A small network was trained on invented records. Each row is its activation on one of them, seen along a few directions.
Here are examples, each followed by its value of one field, Demar.
Records without Demar are marked missing.
Other fields move the rows too, some of them a lot.
In the rows, zero is written as 128.
127 113 141 149 119 136 121 124 126 144 124 142 122 111 144 94 123 139
 136 124 130 134 121 136 130 144 138 152 -> y4
112 127 164 167 102 174 121 135 123 147 167 137 144 109 154 107 154 113
 153 127 110 128 102 139 146 149 130 146 -> y11
132 140 92 136 141 139 112 115 131 135 122 136 118 130 123 137 114 113
 119 122 139 131 137 118 117 139 143 113 -> y9
126 120 153 164 111 172 106 144 123 143 186 129 140 137 146 118 144 108
 144 148 114 120 128 148 117 139 164 143 -> y8
130 142 102 89 163 62 139 132 119 112 59 115 103 108 103 151 150 175 130
 118 153 146 150 140 112 104 114 105 -> missing
111 137 179 168 107 186 120 160 138 168 205 125 156 149 181 138 155 91
 150 136 112 110 98 153 166 168 128 127 -> y6
113 135 146 159 100 171 120 126 128 151 166 123 133 128 145 105 129 99
 126 131 115 116 122 149 143 163 159 122 -> y7
127 126 150 152 122 175 128 131 126 138 147 134 140 140 141 117 127 167
 140 134 109 127 133 134 119 121 135 138 -> y8
108 145 162 140 113 152 128 127 155 156 164 119 105 153 190 150 161 128
 134 122 128 119 129 139 148 154 132 127 -> y5
116 133 147 148 106 135 135 125 116 159 164 118 124 134 132 106 154 125
 138 117 108 119 103 139 135 120 128 158 -> y11
109 123 134 162 140 164 107 136 136 154 162 125 139 135 131 132 125 109
 138 153 142 121 128 139 120 128 143 122 -> y2
116 123 148 164 119 170 108 135 134 129 173 141 133 128 134 113 128 113
 140 143 114 116 127 147 118 133 152 142 -> y8
106 125 151 134 133 146 129 132 151 163 153 113 112 134 180 158 158 130
 131 126 142 128 128 132 149 130 127 130 -> y14
104 140 190 165 99 174 137 156 148 166 207 112 148 141 180 142 152 82
 125 152 100 96 114 144 155 157 113 142 -> y6
97 149 185 160 113 166 130 148 157 172 177 110 120 154 187 146 172 115
 141 136 127 115 118 151 152 145 123 126 -> y6
127 116 119 137 138 129 134 115 118 151 159 115 128 110 148 134 136 108
 132 128 136 108 144 110 125 103 111 126 -> y15
127 133 154 161 95 168 119 124 128 156 173 128 140 136 153 114 136 96
 122 138 115 123 120 139 137 159 168 125 -> y7
138 117 101 120 140 142 126 109 121 140 102 112 138 113 128 130 111 156
 135 116 130 143 135 102 120 96 114 112 -> y15
126 107 128 159 115 123 140 126 123 147 164 129 128 128 144 132 141 108
 135 118 129 118 147 114 127 117 119 140 -> y12
129 141 123 145 138 150 109 141 111 142 152 138 139 124 147 141 141 106
 151 115 114 138 125 132 140 135 116 132 -> y16
125 127 123 161 135 150 114 127 131 141 148 131 127 123 143 120 116 112
 130 138 134 130 134 137 117 132 157 119 -> y13
149 135 108 99 166 71 118 131 109 93 71 119 121 120 49 140 97 142 126
 125 155 130 153 128 96 123 138 110 -> missing
123 135 124 148 122 155 101 128 143 115 150 141 123 145 118 130 128 109
 139 127 114 116 130 128 125 143 137 135 -> y1
108 138 173 185 94 188 120 147 131 161 199 148 153 116 179 121 167 98
 158 137 103 121 115 165 161 146 135 133 -> y11
112 137 152 153 107 182 129 140 137 145 153 121 152 149 141 115 142 138
 155 123 107 120 128 136 119 112 118 120 -> y3
127 124 121 151 131 154 114 127 121 137 143 116 126 115 136 110 115 108
 135 131 129 126 128 143 120 137 152 124 -> y13
106 138 143 150 132 161 121 135 130 138 136 137 133 138 128 111 143 123
 152 127 129 122 112 143 114 136 117 147 -> y3
161 109 88 99 151 69 144 130 115 94 51 121 129 122 77 130 105 139 81 109
 156 157 129 130 121 124 144 101 -> missing
113 119 136 154 138 165 108 126 137 141 152 126 138 125 122 127 117 107
 137 149 136 119 119 133 119 125 135 130 -> y2
131 128 137 146 102 164 113 124 141 145 168 129 134 154 143 136 136 99
 125 127 126 117 117 126 137 163 156 126 -> y5
112 138 146 168 105 166 120 125 137 154 170 139 133 136 152 115 130 102
 120 138 120 120 127 143 139 157 164 116 -> y7
128 139 149 148 119 138 125 156 151 140 137 164 120 103 163 115 114 150
 116 138 117 136 125 107 121 129 134 127 -> y4
130 135 132 136 111 161 119 127 125 129 129 129 137 160 135 133 133 157
 147 115 105 130 130 117 129 134 120 136 -> y1
113 124 151 135 101 173 114 159 154 140 175 147 132 131 161 138 118 135
 108 149 92 133 130 124 143 131 150 120 -> y10
118 107 126 122 133 132 150 106 141 148 138 112 135 130 144 138 126 126
 138 122 136 133 111 114 134 130 114 153 -> y14
115 101 136 153 96 164 107 132 142 144 181 139 130 139 145 124 138 107
 128 136 118 117 133 153 143 139 160 140 -> y10
118 142 134 117 115 133 137 118 138 145 153 119 121 157 147 128 128 127
 124 108 123 106 112 127 139 141 126 163 -> y5
121 130 124 165 117 155 108 126 131 128 165 133 130 159 127 129 136 109
 150 133 112 113 128 132 139 146 146 132 -> y1
135 138 108 129 127 145 123 117 111 135 97 131 136 132 113 135 125 154
 140 105 115 150 131 105 119 107 107 128 -> y16
131 112 152 154 94 160 131 129 131 152 146 127 140 123 159 97 123 152
 140 121 107 132 138 128 135 121 140 128 -> y4
138 134 105 114 124 151 132 105 127 135 108 118 133 129 139 128 110 151
 134 106 121 132 138 105 120 119 122 110 -> y9
129 149 134 136 141 141 128 145 147 131 125 152 119 103 162 126 105 147
 118 139 125 137 124 103 105 124 128 115 -> y13
111 153 132 139 142 131 118 130 132 147 128 123 105 127 154 150 160 130
 142 112 128 141 142 130 127 114 109 131 -> y16
128 111 112 132 142 131 121 119 125 134 100 140 122 111 124 116 121 138
 133 110 143 141 120 120 129 129 120 149 -> y12
112 112 144 148 111 175 118 125 136 159 176 126 159 132 176 139 152 106
 146 132 137 117 117 140 165 140 133 133 -> y14
109 111 158 162 85 184 114 134 137 155 202 138 157 135 190 121 162 113
 152 137 116 109 127 156 167 152 149 148 -> y10
131 109 116 129 135 115 146 109 131 139 119 120 128 116 135 125 124 132
 140 112 127 146 121 115 127 117 111 160 -> y12
124 133 100 104 150 116 134 100 132 117 112 124 94 112 105 132 97 122
 109 115 118 137 135 104 111 123 117 132 -> y9
99 135 165 150 143 154 122 137 141 166 161 105 119 133 177 147 160 133
 146 146 137 123 131 147 128 124 121 131 -> y2
107 139 135 136 126 153 120 135 142 129 143 140 130 97 161 138 120 136
 130 147 139 144 117 77 128 105 128 117 -> y15
120 142 153 148 122 154 114 136 129 143 155 125 151 154 149 110 156 130
 126 141 99 103 103 122 108 115 124 118 -> y3

Here are new rows. What is Demar for each?
106 143 140 173 123 169 111 149 140 144 168 139 137 148 128 126 144 100
 142 139 124 118 126 148 117 131 143 125 -> y3
97 156 171 161 126 159 128 149 144 158 168 121 116 147 171 139 178 123
 151 132 122 123 129 157 125 126 120 134 -> y3
130 108 126 141 122 158 115 128 136 152 157 124 140 136 134 144 131 102
 124 133 141 128 115 120 138 138 153 128 -> y14
114 131 159 154 109 148 135 117 138 134 161 133 108 111 123 114 138 114
 134 128 95 116 109 132 132 116 124 141 -> y11
115 129 174 161 111 141 126 140 141 162 161 123 107 120 193 121 159 136
 135 130 121 130 138 149 142 134 142 141 -> y4
101 141 167 174 102 191 115 144 131 155 194 132 162 145 172 120 173 97
 167 140 114 110 119 164 143 136 128 138 -> y3
118 137 108 157 118 144 105 135 118 136 147 130 135 129 119 133 131 92
 136 122 123 132 137 122 119 124 129 132 -> y16
106 156 165 152 108 138 135 152 137 159 178 135 135 116 147 131 151 102
 117 122 89 115 125 142 128 134 133 155 -> y11
139 125 118 142 150 134 118 125 121 138 129 120 117 122 125 114 109 113
 121 132 132 131 132 126 112 132 153 127 -> y13
138 114 127 144 121 157 134 124 131 147 123 136 143 124 141 126 124 151
 140 113 121 139 137 115 142 112 124 124 -> y12
125 133 151 146 132 135 133 128 139 152 175 122 120 120 113 99 141 114
 133 122 96 133 120 136 133 128 133 133 -> y11
127 138 110 136 126 128 129 104 119 138 142 107 133 132 129 128 138 115
 150 117 115 138 125 126 122 109 109 152 -> y16
111 129 139 160 90 167 115 131 143 145 185 128 139 153 152 133 135 91
 126 129 121 108 121 131 140 166 148 128 -> y5
142 134 160 157 82 170 128 145 128 158 165 142 138 136 153 127 158 112
 132 138 95 133 104 142 131 109 132 130 -> y11
120 144 146 153 123 176 133 136 135 143 138 134 145 150 126 123 137 151
 143 127 112 127 123 131 118 116 118 128 -> y3
115 114 142 153 119 174 123 133 140 154 173 138 151 126 175 149 142 108
 142 137 132 121 115 144 161 146 128 131 -> y14
125 116 134 161 120 160 118 136 131 146 157 146 145 112 168 135 141 113
 145 128 122 133 125 145 155 134 126 138 -> y12
112 123 136 129 159 127 124 116 142 133 145 113 114 123 113 128 109 126
 123 141 121 127 115 122 107 115 116 136 -> y2
82 141 199 173 83 212 114 151 153 168 220 123 170 141 195 123 169 77 154
 153 117 93 106 151 179 153 140 140 -> y6
120 128 139 145 120 163 108 129 128 119 150 134 134 139 146 125 141 126
 157 125 112 120 115 128 135 160 121 152 -> y1
115 127 144 143 134 134 125 134 140 153 138 121 108 119 173 144 157 136
 134 116 133 139 138 133 143 120 124 137 -> y12
127 136 141 149 121 149 124 124 128 151 150 127 122 134 132 110 124 103
 111 132 119 122 126 132 134 156 160 124 -> y7
101 131 180 167 95 175 142 144 144 168 219 115 143 151 172 127 161 83
 144 138 117 77 123 136 149 138 117 128 -> y6
147 113 102 100 143 74 166 132 111 95 96 124 116 106 95 118 143 138 109
 112 149 118 160 115 117 105 118 108 -> missing
117 134 167 158 98 160 145 100 139 138 172 127 114 126 152 111 126 114
 124 146 100 103 112 133 146 137 138 135 -> y7
110 135 148 169 104 172 113 144 126 152 172 128 135 117 130 108 148 96
 142 125 111 121 118 151 142 141 151 129 -> y11
113 135 151 171 106 169 114 133 137 143 168 145 134 115 127 112 141 97
 135 129 110 124 115 140 137 132 148 131 -> y11
140 122 130 153 126 151 114 125 121 142 151 121 134 123 144 119 122 105
 132 139 128 133 126 133 115 135 162 127 -> y13
105 147 141 139 135 153 115 140 135 136 132 143 130 135 128 115 137 122
 142 119 130 121 114 143 110 127 116 140 -> y3
116 108 132 138 116 153 121 125 135 138 142 144 127 128 144 113 132 140
 137 124 132 122 120 134 138 152 138 157 -> y10
131 140 118 142 127 157 119 118 127 139 145 140 137 121 168 143 132 112
 142 129 124 126 128 139 140 149 125 125 -> y9
115 130 148 176 96 167 127 114 127 155 176 131 139 140 151 108 130 100
 131 141 112 116 118 142 151 157 165 121 -> y7
103 131 144 141 132 152 109 153 115 139 156 143 128 137 155 113 133 132
 139 130 123 124 128 149 118 136 140 154 -> y8
114 133 166 154 94 186 134 138 139 161 153 117 154 158 151 130 139 134
 139 127 114 122 105 127 146 139 120 125 -> y6
